A small network was shown many inputs. Here are its activations along a few directions, one row for each input.
Each table varies a few parts of the input and shows all the possible inputs, shuffled.
Descriptions start from the smaller parts, as in this example, which fits no table here: one of 5 places around a ring, together with either a single point or (one of 2 separate values, together with one of 4 places along a line) or one of 11 places around a ring.
Shared parts are said once, and a part with two or three values counts as separate values.
(in the rows, 128 means zero)

A family of inputs:
row 1: 161  115  82  158  114  133  104  132  158  184  70  241  181  123  187  117  70  120
row 2: 168  163  112  97  187  205  71  164  175  85  183  113  138  101  178  80  90  186
row 3: 84  146  112  94  169  93  60  125  70  160  119  99  91  108  180  179  82  70
row 4: 102  145  128  84  128  77  83  105  26  157  148  94  113  103  193  203  94  109
row 5: 145  190  118  22  184  146  152  90  103  104  153  104  140  138  173  96  136  233
row 6: 77  110  205  171  78  46  139  101  146  101  131  64  73  113  104  147  209  63
row 7: 96  85  142  202  77  143  190  98  114  97  81  184  189  155  24  120  161  81
row 8: 167  198  69  63  206  149  104  125  131  103  157  95  135  126  153  74  98  160
row 9: 202  195  102  47  162  156  102  107  49  106  144  84  148  92  151  107  111  185
row 10: 65  109  131  130  148  127  54  163  155  130  181  122  103  105  222  177  72  114
row 11: 145  16  82  178  163  163  119  115  164  193  147  191  147  102  166  114  45  162
row 12: 128  187  152  105  89  187  159  136  130  54  154  90  148  127  16  59  208  111
row 13: 171  163  182  134  121  114  155  122  158  57  139  64  108  101  53  37  231  145
row 14: 45  142  145  62  150  69  138  87  80  155  156  111  106  144  214  194  114  159
row 15: 214  129  105  86  150  240  105  158  178  141  179  128  72  74  190  58  99  156
row 16: 128  105  56  152  190  95  120  89  119  156  93  196  171  144  142  132  54  141
row 17: 107  97  107  113  173  90  169  57  89  157  91  205  179  155  160  153  91  213
row 18: 202  206  95  68  130  190  90  167  170  127  133  140  144  104  200  61  113  137
row 19: 55  141  146  154  84  141  145  158  121  142  145  89  101  168  68  231  223  49
row 20: 154  54  170  213  77  59  202  147  150  126  46  133  127  197  28  107  122  139
row 21: 125  74  100  189  170  152  90  128  161  143  119  208  177  117  166  136  44  170
row 22: 101  154  117  103  94  110  70  166  149  176  134  151  110  113  243  157  97  63
row 23: 145  197  116  118  121  210  161  179  138  96  148  84  133  146  15  121  242  139
row 24: 113  96  110  215  113  164  196  144  121  141  78  179  177  172  22  183  192  106
row 25: 39  130  179  140  50  118  139  113  116  98  150  95  114  150  68  169  190  23
row 26: 133  63  166  235  102  73  183  84  139  101  63  152  147  126  61  94  184  123
row 27: 99  102  209  149  53  32  163  165  159  124  113  46  56  179  72  161  145  79
row 28: 110  75  124  119  113  162  88  159  158  188  178  136  38  78  235  154  82  84
row 29: 164  102  89  133  149  99  117  72  38  159  82  189  184  110  138  164  69  165
row 30: 195  152  188  108  97  96  173  184  174  81  124  52  88  171  19  53  170  156
Q: Describe the family of inputs behind these rows.
A: one of 3 separate values, together with either one of 4 places along a line or one of 6 places along a line
Q: The inputs of row 9 and row 29 match in every part but the choice among 3 separate values. If row 12 is changed in the same way as row 9 into row 29, which row does it become?
A: row 7
Q: Which other rows does row 15 become when the place on the line of 6 takes its other values? List them by row number.
A: row 2, row 5, row 8, row 9, row 18
Q: Which other rows agree with row 28 in the choice among 3 separate values? List them by row number.
A: row 3, row 4, row 6, row 10, row 14, row 19, row 22, row 25, row 27
Q: Which other rows does row 7 become when the place on the line of 4 takes its other values? List them by row number.
A: row 20, row 24, row 26

A family of inputs:
row 31: 123  96  154  194  86  95  166  106  106  116  81  161  167  150  82  118  157  101
row 32: 157  109  96  124  194  208  117  136  166  126  179  126  139  86  162  90  121  173
row 33: 140  74  102  155  155  137  97  105  131  173  123  181  160  117  157  142  58  151
row 34: 125  190  111  64  144  190  61  136  122  134  163  96  132  92  191  131  121  108
row 35: 178  131  102  100  175  176  92  124  145  132  163  124  156  107  138  87  91  182
row 36: 162  157  141  152  115  113  148  135  172  71  134  101  136  144  53  77  185  129
row 37: 111  65  178  178  78  99  147  160  156  147  124  123  98  138  81  148  132  70
row 38: 96  116  139  110  133  66  105  103  101  165  123  140  93  107  222  158  81  129
row 39: 152  171  139  120  105  129  172  122  118  105  111  97  141  126  50  95  215  140
row 40: 137  126  109  143  166  114  116  115  101  159  78  201  155  129  165  143  58  168
row 41: 77  141  141  167  80  113  190  99  93  117  114  158  125  163  86  199  164  98
row 42: 114  114  139  175  86  90  177  104  105  147  71  156  148  135  68  149  181  109
row 43: 61  127  136  139  97  100  178  122  111  152  116  149  136  187  97  193  165  110
row 44: 127  126  168  141  105  137  124  187  160  101  157  28  80  143  78  131  188  107
row 45: 123  190  78  79  154  191  55  176  123  131  181  112  123  93  168  132  123  85
row 46: 155  121  87  97  168  209  99  137  136  114  174  133  147  99  148  79  102  184
row 47: 91  103  148  155  105  95  175  83  93  127  87  159  128  149  69  170  175  105
row 48: 86  130  78  134  134  151  60  155  109  174  142  171  127  103  187  187  90  54
row 49: 115  198  142  111  98  152  185  118  107  74  156  99  118  154  68  146  198  129
row 50: 95  80  144  194  97  94  157  127  149  123  88  128  137  150  67  121  122  76
row 51: 98  71  179  190  80  92  137  139  168  127  90  136  99  139  91  131  141  93
row 52: 155  171  125  53  148  86  120  112  123  125  184  74  64  116  208  102  96  172
row 53: 125  102  139  207  96  74  154  116  158  112  95  158  143  153  71  131  152  99
row 54: 161  152  155  139  105  134  161  125  120  74  121  103  159  140  63  63  190  132
row 55: 133  136  146  139  115  132  151  146  164  81  127  70  130  141  49  66  155  107
row 56: 156  84  89  137  139  121  110  131  124  163  89  185  173  120  170  141  50  160
row 57: 117  114  123  108  128  48  126  92  109  167  145  132  69  125  226  156  63  140
row 58: 117  63  87  152  148  170  104  116  122  155  134  191  151  109  167  134  69  153
row 59: 148  121  179  123  96  138  141  179  170  105  165  65  91  130  63  95  166  101
row 60: 195  141  89  83  159  160  106  151  138  122  128  128  170  110  151  86  82  191
row 61: 176  184  109  88  186  152  111  135  115  118  117  144  151  119  146  88  91  199
row 62: 201  176  86  75  173  149  137  121  112  132  104  144  136  143  155  90  100  174
row 63: 90  71  166  195  87  97  130  167  145  143  116  87  88  151  95  185  154  76
row 64: 118  52  96  178  173  169  122  116  151  167  138  183  143  96  180  144  88  142
row 65: 90  113  134  105  139  92  86  110  103  146  124  144  130  111  217  178  85  106
row 66: 129  159  149  100  124  134  170  102  107  85  127  101  121  140  51  117  208  136
row 67: 127  172  136  49  160  131  80  130  117  103  164  85  126  101  198  123  117  137
row 68: 136  127  181  134  98  131  131  158  182  84  130  77  92  130  73  76  174  124
row 69: 135  174  142  55  153  106  99  123  115  122  163  81  88  98  204  104  113  161
row 70: 99  184  138  84  115  140  173  141  125  109  158  89  129  178  80  139  199  141
row 71: 87  130  111  119  124  150  66  115  108  177  124  156  136  102  210  186  88  77
row 72: 161  117  86  130  153  110  141  101  99  173  66  201  140  152  173  145  68  143
Q: Describe the family of inputs behind these rows.
A: one of 2 separate values, together with either one of 5 places along a line or one of 6 places along a line or one of 10 places along a line
Q: The inputs of row 37 and row 59 match in every part but the choice among 2 separate values. If row 48 is changed in the same way as row 37 into row 59, which row does it become?
A: row 45
Q: Which other rows does row 43 become when the choice among 2 separate values takes its other values? List them by row number.
A: row 70
Q: Which other rows does row 71 become when the place on the line of 5 takes its other values? List them by row number.
A: row 38, row 48, row 57, row 65
Q: Start at row 72 and move only the place on the line of 6, one step at a time. The first step leads to row 40. Which rows follow, in order?
A: row 56, row 33, row 58, row 64

A family of inputs:
row 73: 82  103  122  132  118  147  93  164  142  163  160  123  95  129  163  189  104  77
row 74: 75  159  164  133  70  65  164  119  89  131  95  108  100  168  92  196  187  64
row 75: 182  194  106  20  182  150  109  124  112  117  168  92  123  114  187  83  96  208
row 76: 154  219  144  94  99  122  181  132  117  69  131  80  130  164  38  94  216  133
row 77: 168  117  78  114  176  117  130  90  95  171  97  204  146  124  204  132  44  192
row 78: 78  136  121  112  131  122  70  114  103  148  149  138  118  93  213  169  97  77
row 79: 63  90  178  158  86  89  157  116  125  133  143  106  86  135  116  179  178  90
row 80: 137  147  153  119  123  152  177  121  153  71  170  71  112  134  61  76  204  151
row 81: 152  54  134  204  114  107  130  138  164  137  81  162  160  134  95  102  95  118
row 82: 161  181  111  64  163  187  81  131  122  92  163  98  152  83  159  74  135  155
row 83: 99  152  111  75  151  84  94  111  98  167  149  133  88  122  249  183  67  139
row 84: 123  131  134  171  98  91  195  102  99  123  46  186  171  180  49  142  156  127
row 85: 142  104  88  149  159  149  99  92  113  156  93  208  185  96  168  121  81  140
row 86: 141  70  79  177  150  168  124  144  142  166  111  189  167  132  117  140  83  139
row 87: 93  86  171  161  81  84  100  160  155  144  127  93  79  121  134  147  118  58
row 88: 174  142  156  123  131  143  110  174  182  82  149  58  108  115  79  53  156  129
row 89: 162  158  111  95  158  211  105  181  162  110  177  80  130  118  110  93  142  156
row 90: 117  61  142  201  114  116  184  90  131  123  96  176  154  145  68  132  142  149
Q: Describe the family of inputs behind these rows.
A: one of 3 separate values, together with one of 6 places along a line
Q: The inputs of row 77 and row 75 match in every part but the choice among 3 separate values. If row 85 is changed in the same way as row 77 into row 75, which row does it become?
A: row 82
Q: Start at row 83 and move only the place on the line of 6, one step at a time. The first step leads to row 78. Which rows follow, in order?
A: row 73, row 87, row 79, row 74
Q: Which other rows does row 80 become when the choice among 3 separate values takes its other values? List them by row number.
A: row 79, row 90
Q: Which other rows does row 89 become when the choice among 3 separate values takes its other values? List them by row number.
A: row 73, row 86
